Each row below holds a small network's activations on one input, seen along a few directions.
Each table varies a few parts of the input and shows all the possible inputs, shuffled.
A made-up example of a description, with smaller parts first: one of 6 places along a line, together with either a single point or one of 11 places around a ring or (one of 2 separate values, together with one of 8 places around a ring).
Shared parts are said once, and a part with two or three values counts as separate values.
In the rows, 128 means zero.

Other details of the inputs shift rows strongly along two fixed directions, in all tables alike. That doesn't count.

Rows:
r1: [121 135 141 166 119 107 138 106 130 120 133]
r2: [117 128 136 166 129 113 132 125 136  97 156]
r3: [119 123 137 166 127 121 140 115 142 107 148]
r4: [126 141 134 159 117 112 154 101 140 124 122]
r5: [118 123 135 163 132 119 142 124 147 100 155]
r6: [118 130 140 168 120 111 133 109 130 114 142]
r7: [126 183 183  99  55 211 164 212 107 176 152]
r8: [159 117 111  85 140 108 103 131  90 135 101]
r9: [133 105 100  98 164 145 100 143 132 135 133]
r10: [ 88 109 144 137  86  95 136 126 162  91 102]
r11: [121 125 132 162 134 119 142 130 153  96 160]
r12: [148 101 105  83 155 139 109 134 124 126 130]
r13: [131 115 105  96 158 141 110 122 128 157 112]
r14: [121 134 139 161 122 117 150 101 143 125 130]
r15: [126 139 132 158 118 115 157 103 146 124 125]
r16: [120 121 136 165 129 123 143 117 147 108 149]
r17: [128 113 107  99 156 137  95 125 116 149 120]
r18: [124 133 134 159 126 120 153 109 157 121 138]
r19: [127 142 136 161 115 105 149 104 133 123 122]
r20: [128 109 102  98 165 140  94 142 120 130 134]
r21: [143 131 146 149 110  96 152 104 122 109 125]
r22: [133 146 126 157 114 108 159 109 141 118 119]
r23: [134 149 130 158 110  96 152 110 128 117 115]
r24: [116 167 191 110  63 211 140 218  89 161 168]
r25: [135 148 120 155 115 110 158 116 150 112 127]
r26: [147 108 113  84 148 131 112 119 109 141 111]
r27: [144 130  94  91 147 125 112 126 113 149  95]
r28: [147 131  98  95 143 112 102 133  99 146  95]
r29: [127 111 101 103 163 130  81 147 109 125 136]
r30: [129 108 103 106 159 134  82 139 108 133 130]
r31: [118 171 191 103  60 219 158 215 107 173 167]
r32: [116 108 133  70 134 131  74 144 150 113  72]
r33: [121 136 140 163 121 112 144 103 137 123 132]
r34: [138 125 104  98 147 121  99 127 104 152 103]
r35: [145 103 111  83 151 137 113 121 116 137 119]
r36: [129 109 105  97 158 144 106 125 128 151 120]
r37: [118 128 140 162 123 120 146 103 143 119 139]
Description of these inputs: either one of 2 separate values or (one of 5 places along a line, together with either a single point or one of 6 places along a line).
A walk changes only the place on the line of 6. It starts at r5 and steps to r16. List the rest of the walk in order. -> r36, r13, r15, r22
A walk changes only the place on the line of 5. It starts at r7 and steps to r15. List the rest of the walk in order. -> r4, r19, r34
A walk changes only the place on the line of 6. It starts at r28 and steps to r34. List the rest of the walk in order. -> r1, r6, r30, r29

Rows:
r38: [142 125 104  89 146 129 104 132 104 150 108]
r39: [127 102 109  91 156 144  90 148 120 129 132]
r40: [118 104 109  90 154 147  92 146 131 135 123]
r41: [126 109 109  91 158 149  97 139 128 143 125]
r42: [113 120 136 181 132 102 146  95 163  95 144]
r43: [113 116 135 182 130  97 137 105 154  81 151]
r44: [128 133 133 171 117  89 161  84 153 104 119]
r45: [108 116 135 178 128 100 141 102 167  85 143]
r46: [139 125 103  85 145 133 110 131 117 153 100]
r47: [139 117 103  97 159 143 101 135 108 148 127]
r48: [128 111 106  92 159 148  97 142 129 142 126]
r49: [134 120 112  79 134 127 103 131 119 147  85]
r50: [122 106 107  89 155 146  93 148 132 133 124]
r51: [140 123  99  91 153 140 110 133 118 156 113]
r52: [128 132 140 172 109  78 149  91 141  94 113]
r53: [133 121 112  80 134 127 102 132 118 147  85]
r54: [126 133 133 173 117  89 159  85 151 105 119]
r55: [138 125 103  85 143 133 108 129 116 154 100]
r56: [117 120 136 185 134  98 142  98 151  91 152]
r57: [142 122 105  88 146 130 105 131 104 150 108]
r58: [141 123 105  89 146 130 105 132 103 151 107]
r59: [110 113 137 176 128 102 144 101 168  84 143]
r60: [119 202 234 173   6 178 212 190 105 137 173]
r61: [125 127 131 180 130 102 157  88 158 102 139]
r62: [125 134 133 174 117  88 158  85 151 106 119]
r63: [126 111 107  92 157 148  95 140 128 143 125]
r64: [143 122 100  95 153 136 104 133 105 153 120]
r65: [131 131 130 184 126  92 156  89 140 105 140]
r66: [122 188 212  74  22 220 159 233  85 182 130]
r67: [144 125 103  89 147 129 106 134 104 149 109]
r68: [123 128 131 182 130 101 155  88 157 103 139]
r69: [127 186 205  93  45 237 158 239  74 184 174]
r70: [137 118 103  98 159 142 100 136 108 149 127]
r71: [129 131 130 177 125  96 162  86 154 107 132]
r72: [102 190 240 176  15 198 205 201 129 130 191]
r73: [107 188 239 180  19 193 200 202 117 125 199]
r74: [136 120 101  93 158 146 106 136 122 151 120]
r75: [125 132 130 180 125  95 159  86 152 109 131]
r76: [132 111 106  95 161 144  93 145 117 138 134]
r77: [112 115 136 182 131  97 137 104 154  82 150]
r78: [138 123 100  91 151 140 109 131 118 157 112]
r79: [133 118 103  94 157 146 104 133 121 153 119]
r80: [134 120 101  94 156 146 104 134 121 152 119]
r81: [130 108 109  95 160 145  92 142 116 139 133]
r82: [145 119 102  93 154 137 108 132 107 152 121]
r83: [126 131 130 179 124  96 160  86 153 109 132]
r84: [126 133 140 173 109  78 149  91 141  95 113]
r85: [127 188 211  78  25 215 155 235  72 178 138]
r86: [128 134 139 172 108  78 148  92 141  94 113]
r87: [119 122 134 185 133  98 141  99 151  90 152]
r88: [134 123 110  80 133 126 102 133 118 146  85]
r89: [139 119 101  97 158 142 100 136 108 148 127]
r90: [129 132 130 185 127  91 155  89 140 105 140]
r91: [136 123 109  79 135 126 104 134 119 145  86]
r92: [108 114 137 178 128 101 142 101 167  85 143]
r93: [113 114 136 181 130  97 138 104 154  81 151]
r94: [126 106 107  93 158 142  89 151 119 129 132]
r95: [145 123 100  95 155 136 106 135 106 152 121]
r96: [130 134 138 172 110  77 150  94 142  93 114]
r97: [141 120 101  97 160 142 102 138 109 147 128]
The inputs of r87 and r43 match in every part but one. If r72 is changed in the same way as r87 into r43, which row does it become? -> r59
The inputs of r96 and r67 match in every part but one. If r66 is changed in the same way as r96 into r67, which row does it become? -> r44
Describe the family of inputs behind these rows. -> one of 2 separate values, together with one of 5 places along a line, together with one of 6 places along a line
Which other rows does r39 become when the choice among 2 separate values takes its other values? List them by row number. -> r59
A walk changes only the place on the line of 5. It starts at r97 and steps to r89. List the rest of the walk in order. -> r70, r47, r69
Which other rows does r57 become when the choice among 2 separate values takes its other values? List them by row number. -> r54

Rows:
r98: [131 132 129 141 124 118 138 120 129 126 129]
r99: [127 132 133 136 120 118 135 119 134 121 120]
r100: [124 121 133 142 134 130 130 127 139 113 147]
r101: [120 118 133 144 133 131 129 126 137 114 149]
r102: [126 129 133 139 120 117 134 120 128 121 125]
r103: [132 134 127 140 126 122 142 117 131 128 129]
r104: [123 128 133 138 119 119 134 119 135 123 122]
r105: [129 131 129 142 124 120 136 118 127 126 130]
r106: [131 132 129 138 121 117 137 121 129 121 126]
r107: [133 134 132  93 122 150 114 155 106 149 119]
r108: [132 133 128 140 124 120 139 120 130 124 128]
r109: [128 122 128  89 135 169 109 166 114 146 141]
r110: [118 125 131 147 134 129 126 128 138 116 145]
r111: [132 135 128 141 126 122 140 116 131 128 128]
r112: [134 135 130  92 121 150 115 155 108 148 118]
r113: [122 120 135 144 135 131 128 126 137 114 148]
r114: [133 135 126  96 126 157 120 150 106 159 126]
r115: [134 133 128  93 123 150 117 156 107 151 122]
r116: [124 129 133 137 120 118 135 119 132 122 123]
r117: [126 130 133 136 120 117 136 120 134 122 122]
r118: [127 121 129  90 135 168 108 167 114 148 143]
r119: [126 131 135 137 121 118 134 119 133 122 121]
r120: [116 123 130 147 133 129 126 128 137 117 146]
r121: [128 130 132 137 121 115 136 122 130 121 125]
r122: [125 129 133 136 119 118 136 120 137 123 121]
r123: [131 133 131 142 125 119 136 119 128 125 129]
r124: [129 131 131 137 120 116 137 121 130 119 123]
r125: [137 137 127  94 124 154 118 154 107 154 123]
r126: [131 133 131 139 122 117 135 120 129 121 125]
r127: [134 135 130  95 123 151 115 155 105 151 122]
r128: [146  64  26  74 234  73  55  64 143 125  67]
r129: [120 126 130 145 133 129 127 129 140 115 144]
r130: [119 124 128 145 133 129 130 130 140 115 144]
r131: [128 130 131 140 121 117 134 120 127 122 128]
r132: [131 134 130 143 127 122 139 116 129 129 129]
r133: [131 133 128 141 126 121 141 117 131 130 130]
r134: [118 123 129 146 133 128 129 129 140 117 146]
r135: [127 131 133 136 119 119 135 119 137 121 119]
r136: [130 132 132  92 121 153 114 153 114 152 115]
r137: [126 131 132 135 120 118 137 120 135 120 121]
The inputs of r112 and r124 match in every part but one. If r125 is changed in the same way as r112 into r124, which row does it become? -> r108
The inputs of r133 and r111 match in every part but one. If r115 is changed in the same way as r133 into r111, which row does it become? -> r126
Describe the family of inputs behind these rows. -> one of 5 places around a ring, together with either one of 2 separate values or one of 6 places along a line
List by row number the other rows that have the place on the ring of 5 in common with r131. -> r101, r102, r104, r105, r114, r116, r120
A walk changes only the place on the line of 6. It starts at r136 and steps to r119. List the rest of the walk in order. -> r107, r127, r123, r132
